Look-ups in named tables: a row name and a column name give one cell, copied from the table.

luk:
,zamuru,vimigeb,taz,leg,madim,sug
rade,0.4,0.5,0.5,0.7,0.8,0.7
siv,0.4,0.7,0.7,0.6,0.5,0.7
fafu,0.7,0.5,0.9,0.5,0.1,0.3

siv, vimigeb => 0.7
rade, sug => 0.7
fafu, zamuru => 0.7
fafu, taz => 0.9
fafu, sug => 0.3
siv, madim => 0.5
rade, leg => 0.7
siv, leg => 0.6

roli:
	toteku	nisup	seveb	fusudep	fuliro	rov	rut	som
legilo	31	29	54	45	23	37	59	53
kov	16	13	70	49	2	30	82	60
sofi	29	31	55	42	24	38	59	50
tus	32	30	54	46	25	36	61	50
led	44	43	41	43	45	43	41	43
luz	62	64	23	37	70	52	13	31
kob	43	44	39	40	44	42	40	42
kulit	63	64	24	37	71	52	12	31

tus, fusudep -> 46
kov, rov -> 30
led, fuliro -> 45
sofi, fusudep -> 42
tus, som -> 50
luz, rov -> 52
Row with the largest toteku: kulit

Table zus
           gufi     lis
zokitiz  -84112  -44449
gedo      26509   -3548
kenale   -18492   15034
zufed    -34378  -68128
kalusup   62362  -65241
nebu      84063   -8993
demel     21386  -19270
vupov    -32155   26233
ropifa    -2299  -53674
dof       47116  -51593
semek    -81770   26837

What is the gufi of dof in zus?
47116
What is the lis of gedo in zus?
-3548
What is the lis of dof in zus?
-51593
What is the lis of zokitiz in zus?
-44449
What is the gufi of demel in zus?
21386
What is the lis of demel in zus?
-19270
What is the gufi of kalusup in zus?
62362
What is the lis of vupov in zus?
26233
What is the gufi of kenale in zus?
-18492
What is the gufi of zufed in zus?
-34378
What is the lis of semek in zus?
26837
What is the gufi of semek in zus?
-81770
What is the lis of zufed in zus?
-68128
What is the lis of kalusup in zus?
-65241
What is the gufi of ropifa in zus?
-2299

tado:
	mup	lim
gak	170	59
daleto	107	124
poriten	110	123
viz	151	89
tidizad	173	175
pubut	79	229
gug	168	170
kan	188	53
garu	158	146

mup of gak: 170
lim of pubut: 229
mup of pubut: 79
mup of poriten: 110
mup of kan: 188
mup of viz: 151
mup of tidizad: 173
mup of gug: 168
Row with the largest mup: kan

Table kar
cols = rup, sof, tegi
fini: [54.565, 59.153, 45.903]
rudezon: [35.496, 57.829, 46.080]
sobufo: [55.108, 59.875, 65.759]
zuba: [78.076, 54.054, 52.708]
tiviref: [62.400, 57.049, 50.241]
lotirus: [24.046, 48.470, 59.402]
nis: [80.881, 58.647, 53.020]
zene: [57.459, 62.724, 45.422]
kes: [76.817, 57.082, 54.419]
zuk: [86.702, 53.545, 52.591]
dif: [66.582, 63.207, 58.107]
livo: [72.966, 55.558, 60.969]

What is the tegi of tiviref in kar? 50.241
What is the sof of zene in kar? 62.724
What is the rup of rudezon in kar? 35.496
What is the tegi of rudezon in kar? 46.080
What is the sof of livo in kar? 55.558
What is the sof of dif in kar? 63.207
What is the rup of zuba in kar? 78.076
What is the sof of zuba in kar? 54.054

pabodir
columns: rosibes, demef
nen: [90, 98]
tugi: [108, 143]
vis: [197, 44]
balurib: [143, 122]

What is the demef of vis in pabodir?
44
What is the rosibes of nen in pabodir?
90
What is the demef of nen in pabodir?
98
What is the rosibes of tugi in pabodir?
108
What is the demef of tugi in pabodir?
143
What is the rosibes of vis in pabodir?
197
What is the rosibes of balurib in pabodir?
143
What is the demef of balurib in pabodir?
122
Which row has the largest demef? tugi

zifela:
|  | zezi | rabit | feke | repokef | pim |
|---|---|---|---|---|---|
| fefi | 6422 | 5036 | 8718 | 3561 | 4480 |
| pas | 5674 | 6347 | 3684 | 6022 | 4994 |
| filu | 5820 | 5582 | 6210 | 4604 | 4656 |
| zeg | 3590 | 5800 | 8191 | 4335 | 2582 |
| givi | 3195 | 5436 | 2221 | 3901 | 4456 |

rabit of filu: 5582
pim of filu: 4656
repokef of givi: 3901
repokef of filu: 4604
feke of filu: 6210
pim of zeg: 2582
feke of givi: 2221
feke of zeg: 8191
pim of pas: 4994
rabit of fefi: 5036
zezi of givi: 3195
repokef of pas: 6022
pim of givi: 4456
rabit of zeg: 5800
feke of pas: 3684
zezi of zeg: 3590
rabit of pas: 6347
rabit of givi: 5436
feke of fefi: 8718
Which row has the largest repokef? pas

magamuv:
fields: molivi, fimif, vapuziz, zakeful, lub, pasu, bavosu
vulep: [53086, -41451, 23971, -31481, 80318, 19575, -3259]
kefin: [47966, -34395, 31125, -19604, 76063, 12670, 1059]
rif: [50132, -31823, 29081, -53016, 50883, -1460, 17931]
vizunik: [36674, 47975, 27331, 30842, 16491, 25917, 20532]
verif: [-4782, 83966, 24158, 32879, -26816, 65564, 17441]
vogibe: [19544, 20404, 20672, 34872, 27902, 38563, 34270]
kogovez: [57935, -25292, 72123, -62831, 54750, -4284, 27576]

kogovez, vapuziz: 72123
kefin, lub: 76063
vulep, vapuziz: 23971
rif, pasu: -1460
vizunik, molivi: 36674
vulep, bavosu: -3259
rif, vapuziz: 29081
vulep, pasu: 19575
kogovez, lub: 54750
rif, lub: 50883

lun.tsv
	funupe	leb	nibefe	mulo	bib	nupa
baz	0.2	-0.1	-0.5	0.5	-0.3	-0.7
pidoka	0.6	-0.1	0.7	-0.6	-0.5	0.5
pem	0.4	-0.5	-0.5	-0.9	-0.1	0.1
mopupoz	0.3	-0.2	0.0	-0.7	-0.8	0.2
bisadi	0.3	-0.1	-0.5	-0.5	-0.3	0.7
gadatu	-0.2	0.1	0.7	-0.3	0.7	-0.8
bugedet	-0.3	-0.7	0.2	-0.8	-0.3	0.2
mafa	-0.5	-0.8	-0.3	-0.7	-0.7	0.3
vopi	-0.2	-0.3	0.6	-1.0	-0.8	-0.7
zel	0.2	-0.7	0.3	0.7	-0.6	-0.9

gadatu, funupe -> -0.2
bugedet, leb -> -0.7
gadatu, nupa -> -0.8
bisadi, bib -> -0.3
pem, nibefe -> -0.5
baz, leb -> -0.1
bisadi, funupe -> 0.3
bisadi, leb -> -0.1
mopupoz, leb -> -0.2
gadatu, leb -> 0.1

Table nubi
fields: dul, fisi, tira, beli, lav, tadafis, mev, fil, vep, nem
fer: [130, 130, 134, 151, 120, 135, 175, 95, 131, 141]
lim: [114, 134, 97, 114, 124, 111, 146, 111, 112, 103]
pirirup: [126, 110, 140, 157, 122, 132, 143, 115, 116, 92]
meno: [149, 131, 124, 199, 149, 104, 132, 118, 132, 74]
mitutu: [87, 114, 94, 148, 138, 153, 128, 96, 105, 76]
famazi: [60, 148, 144, 171, 150, 126, 129, 64, 200, 67]
fuvesi: [97, 152, 108, 155, 122, 95, 162, 93, 174, 112]
nupan: [97, 117, 138, 108, 155, 112, 191, 113, 99, 92]

What is the beli of famazi in nubi? 171
What is the tira of famazi in nubi? 144
What is the fil of fuvesi in nubi? 93
What is the tira of pirirup in nubi? 140
What is the fisi of mitutu in nubi? 114
What is the dul of meno in nubi? 149
What is the vep of nupan in nubi? 99
What is the fisi of nupan in nubi? 117
What is the fil of lim in nubi? 111
What is the tira of fuvesi in nubi? 108
What is the lav of mitutu in nubi? 138
What is the dul of mitutu in nubi? 87
What is the tira of mitutu in nubi? 94
What is the dul of pirirup in nubi? 126

vutu:
columns: somito, bos, lif, siba, gul, tiv
vek: [90, 44, 18, 48, 59, 74]
ziluzar: [49, 39, 4, 48, 54, 67]
vukole: [19, 34, 35, 64, 59, 15]

ziluzar, tiv: 67
vukole, tiv: 15
ziluzar, somito: 49
vek, somito: 90
vek, gul: 59
ziluzar, lif: 4
vukole, gul: 59
ziluzar, bos: 39

sur =
|  | kabo | bano | som | sutuk | fimisun | nipu | nipafa | gulonon | voz | lezaro |
|---|---|---|---|---|---|---|---|---|---|---|
| nopesaf | 132 | 96 | 172 | 156 | 192 | 156 | 114 | 149 | 142 | 168 |
| gofa | 125 | 135 | 156 | 146 | 93 | 130 | 128 | 146 | 130 | 161 |
| sil | 140 | 116 | 97 | 125 | 182 | 67 | 139 | 127 | 74 | 99 |
| gatezi | 163 | 177 | 105 | 87 | 91 | 170 | 164 | 91 | 176 | 105 |
| feri | 158 | 167 | 105 | 77 | 97 | 183 | 153 | 76 | 193 | 97 |
| fidotu | 170 | 143 | 93 | 133 | 208 | 61 | 171 | 139 | 78 | 99 |

feri, nipafa -> 153
gatezi, sutuk -> 87
gatezi, fimisun -> 91
gatezi, nipafa -> 164
fidotu, nipu -> 61
fidotu, voz -> 78
fidotu, fimisun -> 208
sil, som -> 97
gatezi, gulonon -> 91
fidotu, nipafa -> 171
nopesaf, voz -> 142
sil, lezaro -> 99
nopesaf, lezaro -> 168
sil, kabo -> 140
feri, nipu -> 183

panomuk =
cols = fep, giso, kese, vut, rure, gulu, nafev
zoni: [-31513, -13567, -14750, -17096, -24174, -42294, 31829]
nin: [-35294, -4932, 25126, 13122, 17892, -65811, -38308]
gofade: [-35324, 9765, 51601, 49264, -24968, -48513, -17466]
ver: [-8563, -22923, -49522, 50534, -34219, 31266, -10173]
bot: [14591, 47012, -33192, 21482, -54740, 50022, -38762]

gofade, gulu => -48513
gofade, fep => -35324
nin, gulu => -65811
zoni, gulu => -42294
bot, rure => -54740
nin, giso => -4932
nin, vut => 13122
gofade, kese => 51601

Table zovir
|  | vosus | guseka |
|---|---|---|
| baviv | 396 | 407 |
| lamote | 451 | 406 |
| memez | 590 | 213 |
| mukik | 494 | 429 |
| zaki | 320 | 194 |
| vobid | 264 | 319 |
| mezava | 320 | 765 |
| kilubo | 27 | 320 |
| sezuvu | 320 | 534 |
| nulesu | 635 | 189 |

lamote, guseka => 406
baviv, guseka => 407
zaki, guseka => 194
mezava, vosus => 320
kilubo, guseka => 320
mukik, guseka => 429
mezava, guseka => 765
memez, guseka => 213
vobid, vosus => 264
mukik, vosus => 494
kilubo, vosus => 27
nulesu, guseka => 189
nulesu, vosus => 635
memez, vosus => 590
zaki, vosus => 320
lamote, vosus => 451

